[126 127 136 150 147 117 129 139 125 135 167 121  14 159 111 111 136 190
 137 135  68 113 123 123  93 146 163 120 168 118 145 182 141 139 149 152
  79 106 123 103 140 104 141 120 168 115 121 152 168 102 120 105 131  78
  70  77  74  86 123]  (189)
[104 142 120 150 146 111 113  71 148 127 125 126 162 137 111 136 159 190
 111 135  59  87 123 103 149 113 123 126 155 137 170 106 144 136  71 130
 114 120 125 157 115 128 133 149 167 158 106 135 126 108 147 131  94 132
 139 149 157 164  87]  (24)
[198 143 109 161 151 132 128  81  95 147 180 146 117 128 157 159 121 203
 114 133  30 131 166 132 115  96  72 104 106  93 138 139 135  90 110 155
 108 132 126 144  87 167 142 118 123 182 104 150 127 105 157 155 121 146
 140 166 147 149  44]  (90)
then: [137 111 136 159 190 111 135] | [59]
howmany (24): [149] | 3
order: [152 168 102 120 105 131  78  70  77  74  86 123 126 127 136 150 147 117
 129 139 125 135 167 121  14 159 111 111 136 190 137 135  68 113 123 123
  93 146 163 120 168 118 145 182 141 139 149 152  79 106 123 103 140 104
 141 120 168 115 121] | (189)
then: [104 141 120] | [168]

[136 130 127 123 128 130 124 124 129 129 122 130 131 128 130]  (160)
[132 151  91 128 125 129 129 130 104 139  86 138 154  54  72]  (24)
[136 125 136 136 127 124 133 131 129 135 123 124 131 126 121]  (106)
[117 112 182 125  88  56 154  84 171  71 163  98  84 106 127]  (187)
[123 114 175 124 121  79 143 115 156 101 215 137  67 168 146]  (189)
[129 132 128 128 130 154 138  86 139  72 151  91  54 104 125]  (41)
[136 125 136 136 127 124 133 131 129 121 131 130 124 129 134]  (53)
[112 109 191 143 227 136 154 151 187 133 122 149 122 184 161]  (90)
[118 119 119 114 130 135 122 118 129 140 121 119 132 124 118]  (82)
[129 126 125 127 129 131 126 133 129 132 128 126 130 127 120]  (137)
succ: [101] | [215]
order: [ 91 129  54  72  86 138 125 130 139 104 132 151 154 128 128] | (41)
then: [129 132 128 126 130] | [127]

[140 186 140 186] : (160)
[ 51  59 241  93] : (106)
[173 114 139 137] : (141)
[127 127 127 157] : (82)
[117  80 216  58] : (137)
[114 173 126  84] : (187)
[158 119 108 161] : (189)
howmany (160): [140] | 2
order: [ 58 216  80 117] | (137)
then: [173 114] | [139]
howmany (82): [127] | 3

[180 166 217 117  71  68 175  71 189  41  70 187  27 173 156  77 186 211
  67  32 165 115  76  63  77  38 174 170  68  83  74  53 131 218  44  36
 101 134 204  64 103  46 219  71  85  69 136 119 148 172  30 113 119 101
  49] : (137)
[167  99 123  59 104 159 185 162 175 149  70 170 124 161 162 180  84 118
  82 131  73 183 164 100 136 143 172 182 124 136 165 120  66 152  92 120
 185  67 113 131  93 139 136 110 168  64 107 169 176  91 142  99  76 192
 173] : (187)
[ 81 169 114 210 135 103  52  70  65 102 185  54 129  92  94  69 177 134
 166 120 171  65  67 175  95 111  76  43 111  94  94 120 182  82 179 126
 129 126 127 125 126 127 127 127 128 126 126 128 129 126 127 126 126 127
 124] : (189)
[182 184  94 131  46 200 149  81 157 141  77  86 120 192 203 171 141 153
  61 123  54 184  78 189  55 149 182 102  51  46 198  62  56 118 162  82
 124  49 161  56  33  83 131  47 200 115 107 173 180  87 144 100  67 193
 175] : (24)
[182 184 127 131  46 200 149  81 157 141  77  86 120 192 203 171 141 153
 184 123  54 184  78 125  55 149 182 102  51  46 198  62  56 118 162  82
 124  49 161  56 128  83 131  47 200 115 107 173 180  87 144 100  67 193
 175] : (141)
[ 69  71  29 117 173 176  79 182  66 210 169  71 217  75  89 173  53  34
 175 217  80 138 177 176 179 212  76  89 181 170 171 190 110  37 193 204
 158 112  41 181 144 202  29 179 162 170 112 137 111  75 216 135 114 148
 189] : (41)
[ 81 169 114 210 135 103  52  70  65 102 185  54 129  92  94  69 177 134
 166 120 114  65  67 175  95 111  76  43 111  94  94 120 182  82 179 126
  48 178 144 104 143 101 107 127  91 201 122  54  46 145 114 133 198  51
  71] : (106)
[182 184  94 131  46 200 149  81 157 141  77  86 120 192 203 171 141 153
  61 123  54 184  78 189  55 149 182 102  51  46 198  62  56 118 162  82
 124  49 161  56  33  83 131  47 200 115  26  65  79  40 144  29 174 161
 128] : (90)
asked: [182 184  94 131  46 200 149  81 157 141  77  86 120 192 203 171 141 153
  61 123  54 184  78 189  55 149 182 102  51  46 198  62  56 118 162  82
 124  49 161  56  33  83 131  47 200 115  26  65  79  40 144  29 174 161
 128] | (90)
asked: [ 69  71  29 117 173 176  79 182  66 210 169  71 217  75  89 173  53  34
 175 217  80 138 177 176 179 212  76  89 181 170 171 190 110  37 193 204
 158 112  41 181 144 202  29 179 162 170 112 137 111  75 216 135 114 148
 189] | (41)

[138 131 120 127 123 136 123 119 126 132 127 125 135 130 140 129 134 131
 138 125 134 129 141 130 125 124 132 130 131 122 132 121 123 120 132 129
 134 122 128 134 126 118 129 125 130 130 132 130 124] -> (57)
[130 128 129 128 129 128 130 130 128 127 128 128 130 128 123 128 129 129
 129 128 127 128 126 128 127 128 128 129 128 130 128 126 129 127 129 128
 126 129 128 127 128 130 128 128 128 128 129 127 128] -> (41)
[ 33 107 184 138 163  32 173 192 152  96 135 157  63  99  20 118  69 103
  21 165  50 123  42 109 162 167  77 109  93 178  84 198 162 221  93 113
  79 172 128  49 149 201 120 165 117 100  88 113 173] -> (106)
[130 128 129 128 129 128 130 130 128 127 128 128 125 128 123 128 129 129
 129 128 127 128 126 128 127 128 128 127 128 130 128 126 129 127 126 128
 126 129 128 127 128 130 128 128 128 128 129 127 128] -> (189)
[ 33 107 179 137 160  32 170 187 152  99 135 157  68  99  29 119  69 103
  21 165  50 123  42 109 159 167  77 111  93 174  84 193 162 213  95 113
  83 172 128  49 149 201 120 165 117 100  91 114 173] -> (82)
[146 131 120 126 123 144 119 119 124 134 127 127 140 133 149 130 139 133
 147 122 140 129 141 131 122 121 137 131 134 122 136 115 123 112 122 131
 138 122 128 140 124 118 129 122 130 132 135 131 121] -> (137)
howmany (41): [128] | 23
howmany (137): [127] | 2
order: [128 128 128 127 130 125 130 129 128 128 129 128 128 129 130 126 129 128
 128 127 128 128 128 128 126 130 128 128 128 127 126 128 130 128 129 128
 127 126 129 123 129 127 127 128 128 129 127 128 128] | (189)
asked: [130 128 129 128 129 128 130 130 128 127 128 128 125 128 123 128 129 129
 129 128 127 128 126 128 127 128 128 127 128 130 128 126 129 127 126 128
 126 129 128 127 128 130 128 128 128 128 129 127 128] | (189)

[106 159 124 227 138 124 137 136 131  28] = (82)
[131 124 227 136 138 137 125  27 106 159] = (187)
[124 190 127 191 192 131 149 163 107 137] = (106)
[131 106 125 124 137 138  28 227 159 136] = (137)
[134 121 133 143 136 151 128 163 115 116] = (24)
then: [131 106 125 124 137 138  28] | [227]
order: [124 131 106  27 125 227 138 159 136 137] | (187)
order: [136 159 227  28 138 137 124 125 106 131] | (137)

[110 126 140 115 140] = (160)
[ 57  95 141 127 138] = (90)
[ 57 141  95 117 138] = (106)
[126 148 131  44 107] = (41)
[111 126 140 127  76] = (82)
then: [140 127] | [76]
order: [ 76 127 140 126 111] | (82)
asked: [110 126 140 115 140] | (160)
succ: [110] | [126]
then: [141  95 117] | [138]
then: [ 57 141  95] | [117]
then: [ 57 141] | [95]

[162 158 122 145 152 123 166 124 140 129 134 138 113 124 117 124  58 181
  82 106  73 117 141 119 128 212 160 133 129 101 124 165 122 115 116 177
 122 127 132] = (90)
[122 128 109  86  77 165 146 105  37  71  97 149  75 120 107 182 191 120
 167 132 133 103 197 121 159 119 122 124 114 147  96 120 116 116 115 127
 172 120 112] = (187)
[162 158 122 145 152 123 166  94 140 129  95 138 113 124 117 112  58 181
  82 106  73 117 141 119 128 212 169 135 141 148 171 170 166 126 183 105
 121  84 112] = (41)
[156 166 175 109 106  89 146 149 159  97  95 102  66 120 147 138 137  45
 152 127 128 161 182 160 109 140 163 132 136 147 121 172 169 127 181 102
 127  78 107] = (24)
succ: [175] | [109]
succ: [170] | [166]
asked: [162 158 122 145 152 123 166 124 140 129 134 138 113 124 117 124  58 181
  82 106  73 117 141 119 128 212 160 133 129 101 124 165 122 115 116 177
 122 127 132] | (90)
succ: [135] | [141]
howmany (90): [124] | 4

[146 132 112 176 132 121 151  82 158 131 137 188 151  78 142 158 107] -> (187)
[139 196  42 178 139 131 152 108 146 111 132 202 137  79 165 127 109] -> (160)
[125 159  83 159 131 162 103 210 140  65  91 138 134 127 146 104  77] -> (53)
[152 125  44 176 125 118 136  66 167 149 135 166 166  88 166 144 101] -> (106)
[128 147  65 179 146 155 127 170 106  76 112 191 123 102 182 111  98] -> (137)
[133 142  52 180 145 144 143 138 137  91 124 203 127  87 180 177 106] -> (90)
[127 164  85 139 117 155 107 213 144  69  86 111 145 130 117 105  74] -> (24)
[126 153  76 172 142 162 111 195 135  67 100 167 126 116 169 107  86] -> (41)
howmany (187): [158] | 2
succ: [195] | [135]
asked: [139 196  42 178 139 131 152 108 146 111 132 202 137  79 165 127 109] | (160)
howmany (106): [177] | 0
succ: [143] | [138]

[124 177 178 187] : (90)
[180 126  83 129] : (82)
[175 173 130 181] : (187)
[118  84 129 122] : (41)
then: [ 84 129] | [122]
succ: [173] | [130]
howmany (82): [181] | 0
succ: [178] | [187]

[100  82  70  82 105 119 171 190 117 109 103 150  33 149 157 125 176 155
 176 172 178 209 120 116 212 117 108 201 155 146 121 105 193 174 127  76
 172 242  85 122  88 178 151  66 157] -> (141)
[176 201 105 155  66 209 178 127 212 125 157 149 125  33 176 178 157 108
  82 150 172 125 120 149  70 121 105 116 117 146 242 194 117  88 100 155
  85 119 103  82 109 151 190 171 122] -> (90)
[125  70 212 177  88 108 176 126 109 127  82 178 116 194 150 103 105 121
 242 149 172  66 190 155 105 100 122 146 155 174 120 209  82 117 157 201
 178  76 172 117 151 157  85 119 171] -> (53)
order: [122 171 190 151 109  82 103 119  85 155 100  88 117 194 242 146 117 116
 105 121  70 149 120 125 172 150  82 108 157 178 176  33 125 149 157 125
 212 127 178 209  66 155 105 201 176] | (90)
order: [ 33  66  70  82  82  85  88 100 103 105 105 108 109 116 117 117 119 120
 121 122 125 125 125 127 146 149 149 150 151 155 155 157 157 171 172 176
 176 178 178 190 194 201 209 212 242] | (90)
order: [172 117 151 157  85 119 171 125  70 212 177  88 108 176 126 109 127  82
 178 116 194 150 103 105 121 242 149 172  66 190 155 105 100 122 146 155
 174 120 209  82 117 157 201 178  76] | (53)
howmany (90): [125] | 3

[129 175 116 124 153 108 113 138 138  79 147] = (24)
[123 175 116 134 166 120 134 120  93 134 148] = (137)
[115 152 124 130 171  90 133 125 149  64  78] = (82)
[122 180 122 127 176 100 108 127 128  75  61] = (160)
[131 156 130 123 138 111  99 146 148  85  40] = (187)
howmany (137): [148] | 1
asked: [123 175 116 134 166 120 134 120  93 134 148] | (137)

[129 128 125 126 126 121 126 125 126 127 130 128 130 129 127 131 126 123
 129] = (57)
[128 118 235 118 205 234 212 120 118 124 124 151 118 217 225 150 116 122
 203] = (137)
[121 136 122 137 128 121 120 136 136 135 130 119 125 125 122 121 137 133
 128] = (53)
[129 127 127 128 125 129 128 128 128 129 130 130 130 125 126 129 128 128
 124] = (141)
[131 120 135 117 158 226 136 117 165 120 120 158 127 165 165 169 165 135
 164] = (160)
[140 118 117 120 117 116 122 121 120 133 159 142 163 118 121 139 121 116
 117] = (189)
[126 209 118 213 119 116 125 183 213 166 145 120 117 117 125 128 242 197
 116] = (24)
[126 139 125 137 146 121 125 140 136 136 127 118 125 133 129 117 134 133
 141] = (106)
[117 196 117 202 146 119 117 206 199 180 133 120 117 124 116 119 166 193
 140] = (41)
[129 127 127 128 125 129 128 128 128 129 130 181 130 125 126 129 128 128
 124] = (82)
succ: [193] | [140]
then: [127 131 126] | [123]
asked: [129 128 125 126 126 121 126 125 126 127 130 128 130 129 127 131 126 123
 129] | (57)
asked: [129 127 127 128 125 129 128 128 128 129 130 130 130 125 126 129 128 128
 124] | (141)
howmany (160): [165] | 4
howmany (57): [128] | 2

[ 85 160 134 135 134 213 137 106 142 120 164 138 162 146 137 134 118 187
 116 120 128] = (189)
[103 124 115 129 155 103 124 121 107  89  92 103 140 135 106 151 157 161
 108 110 103] = (53)
[ 81 121 135  59 138 107 116 125 136 105  94 130 135 140  96 146 148 163
 100 118 138] = (82)
[ 82 122 130  58 140 109 115 128 135 102  95 130 106 140  84 108  98 164
 109 119 118] = (141)
[ 81 113 151  63 119 108 122 119 144 115  91 131 114 131 101 116 111 162
 122 106 135] = (187)
[ 98 116 141 119 134 134 130 113 121 104  90 148 140 127 118 153 158 160
 124  99 162] = (160)
[137 130 135 156 122 172 107 149 122 133 119 115 147 121 102 138 122 113
 124 107 127] = (90)
[122 120 139 132 128  91 143 116 130 126 123 166 123 146 168 126 109 129
 116 134 110] = (106)
[135 122 160 160 116 141 122 139 123 126 116 154 148 136 135 143 107 104
 111 107 108] = (57)
[ 81 121 135  59 138 107 116 125 136 105  94 130 107 138  87 109 100 164
 112 116 122] = (41)
[ 97 153 131 158  85 167 170 176 137 125 109  98 182 170 125 113  82 157
  99  94 109] = (137)
[103 126 108 127 160 141 123 125 105  85  94 152 138 138 100 149 153 161
 103 128 143] = (24)
succ: [168] | [126]
then: [122 139 123 126 116 154 148 136 135 143 107 104] | [111]
asked: [137 130 135 156 122 172 107 149 122 133 119 115 147 121 102 138 122 113
 124 107 127] | (90)
howmany (53): [103] | 4
asked: [ 85 160 134 135 134 213 137 106 142 120 164 138 162 146 137 134 118 187
 116 120 128] | (189)
then: [160 116] | [141]

[ 52  68 143 139 150 138 149 162 123 137  58 106 102] : (187)
[ 52 143 143 101 150 138 198 185 198 143 138 153 113] : (53)
[138 198 143 113 101 198 150 153  52 143 143 138 184] : (24)
order: [162 123 137  58 106 102  52  68 143 139 150 138 149] | (187)
asked: [ 52 143 143 101 150 138 198 185 198 143 138 153 113] | (53)
howmany (24): [113] | 1
then: [138 198 143 113 101 198 150 153  52 143 143] | [138]
howmany (53): [143] | 3
order: [198 138 153 198 113  52 143 138 143 185 143 101 150] | (53)

[105 124 125 142 171 122 197 156 138 107 118 107 140 141 129  97 111 138
 111 159 138 163 159 131 120 158 135 127  77 124 165 127 123 108  73 174
 121 135  28 134 126 140 151 141 173  91 146  95 113 154 122 101 132 134
 121 146] -> (90)
[169 100 140 126 110 103  55 168  59 132 120 127 118 133 110 168  91 130
 129 121 119 126 118 145 139 191 121 136 126 137  87 135 120  67 140 115
 100 124 100 124 127 142  99 104  64 158 160 142 130 111 149 147 114 131
 124  73] -> (41)
[115  92 161 113 151 116  79 129 138 120 136 105 160 150 134 179 128 124
 109 117 134 129 108 145  87 139 119 127 158 136  97 138 143 164 136 155
 104 128 144 112 137 111 123 165 103 125  68 209 124 173 123 122 128 133
  89  99] -> (160)
[156 135 149 138 164 139  94 115 131 120 120  98 108 126 146 133 138 131
 169 123 117 145 124 126 130 164  98 156 184 128 168 117 126 164 167 140
  58 105 111 142 123  93 133 109 169 131 136  84 149 145 133 175 135 156
 130 110] -> (24)
[ 93 107 105 123  94 110 190 111  97 123 127 127 145 107 101 102 147 119
 141 119 111  98 134 111 121 130  89 155 184 132 129 131 112 149 137 121
  97 119 102 119 143 100  89 148 113 102 106 123 102 102 110  52 130 158
 130 119] -> (141)
asked: [115  92 161 113 151 116  79 129 138 120 136 105 160 150 134 179 128 124
 109 117 134 129 108 145  87 139 119 127 158 136  97 138 143 164 136 155
 104 128 144 112 137 111 123 165 103 125  68 209 124 173 123 122 128 133
  89  99] | (160)
succ: [64] | [158]
howmany (141): [119] | 5
succ: [116] | [79]
then: [135 127  77 124 165 127 123 108  73 174 121] | [135]

[138 132 127  81 181 116 183 138 136 104  98 103 106  88] -> (57)
[120 161 151 167 151 157 159 158 124 128 142 104 123 136] -> (106)
[ 88 185 151 120 138 159 140 135 123 104 167 166 157 137] -> (141)
[152 119 122 120 109 137 123 178 127 112  87 118 104 196] -> (41)
[120 159 134 155 138 171 132 102 122 118 141 152 150 174] -> (160)
[126 130 123 118 133  34 116 125  75 156 163 119 167 150] -> (90)
[164 164 124 164 106 130 164 102 156  94 149 116 157 203] -> (53)
[169 137 124  98 135 105 187  90 115  98  87 137 123 123] -> (137)
[141 104  86 136 102 110 141 124  95 108 101  86 108 184] -> (24)
[146 132 148 137 148 139 140 172 132 171 121 128 109  87] -> (82)
howmany (53): [164] | 4
succ: [101] | [86]
howmany (24): [109] | 0

[ 30  62  78 143 146 153 112  37 239  80 142 144  33  69  67  70 220 102
  89 162 187 144 177 137 213  96 104  93 224] -> (141)
[118 182 109 136 153 166 154 108 121 125 122 168 120  95 147 106 163 137
 121 198 148 161 149 102 162 120 144 136 145] -> (57)
[118 182 109 136 153 166 154 108 121 125 122 168 120  95 147 106 163 145
 121 150 141 136 137 111 166 120 130 111 158] -> (106)
[162 153 239 214 187  70 144  78 146  67  37  69 102 143 104 224  89 220
  80 177 144  30 142  93 112  33  62 137  96] -> (137)
[ 33  59  77 143 146 153 113  35 238  80 142 146  35  69  66  73 218 103
  87 163 186 144 178 135 213  97 105  92 223] -> (53)
then: [103  87 163 186 144 178 135 213  97 105  92] | [223]
asked: [118 182 109 136 153 166 154 108 121 125 122 168 120  95 147 106 163 137
 121 198 148 161 149 102 162 120 144 136 145] | (57)
succ: [87] | [163]
succ: [238] | [80]
order: [ 30  33  37  62  67  69  70  78  80  89  93  96 102 104 112 137 142 143
 144 144 146 153 162 177 187 213 220 224 239] | (141)

[140 123 178 236  26 159]  (53)
[ 95 184  67  77 107  95]  (106)
[ 95  94 184 107  67  77]  (160)
[140 124 236 178  26 159]  (90)
order: [159 178 123  26 140 236] | (53)
then: [184 107] | [67]
then: [95 94] | [184]
order: [ 77  95  94 184 107  67] | (160)
then: [ 67  77 107] | [95]

[122 125 107  74 172 116] = (41)
[172  17  74 172  73 107] = (24)
[156  18 142  86 103 127] = (82)
[ 73  18 107  74 172 172] = (160)
succ: [17] | [74]
succ: [122] | [125]
howmany (160): [172] | 2
howmany (24): [172] | 2
then: [172  73] | [107]
order: [172 172  74 107  18  73] | (160)

[ 71  43  35 135  52 108 150 107] : (82)
[121 146 176  66 203  80 110 143] : (53)
[ 49 222 120 120 120  81 120  81] : (187)
[ 71  43  35 135  52 108  92  76] : (57)
howmany (187): [121] | 0
asked: [ 71  43  35 135  52 108 150 107] | (82)

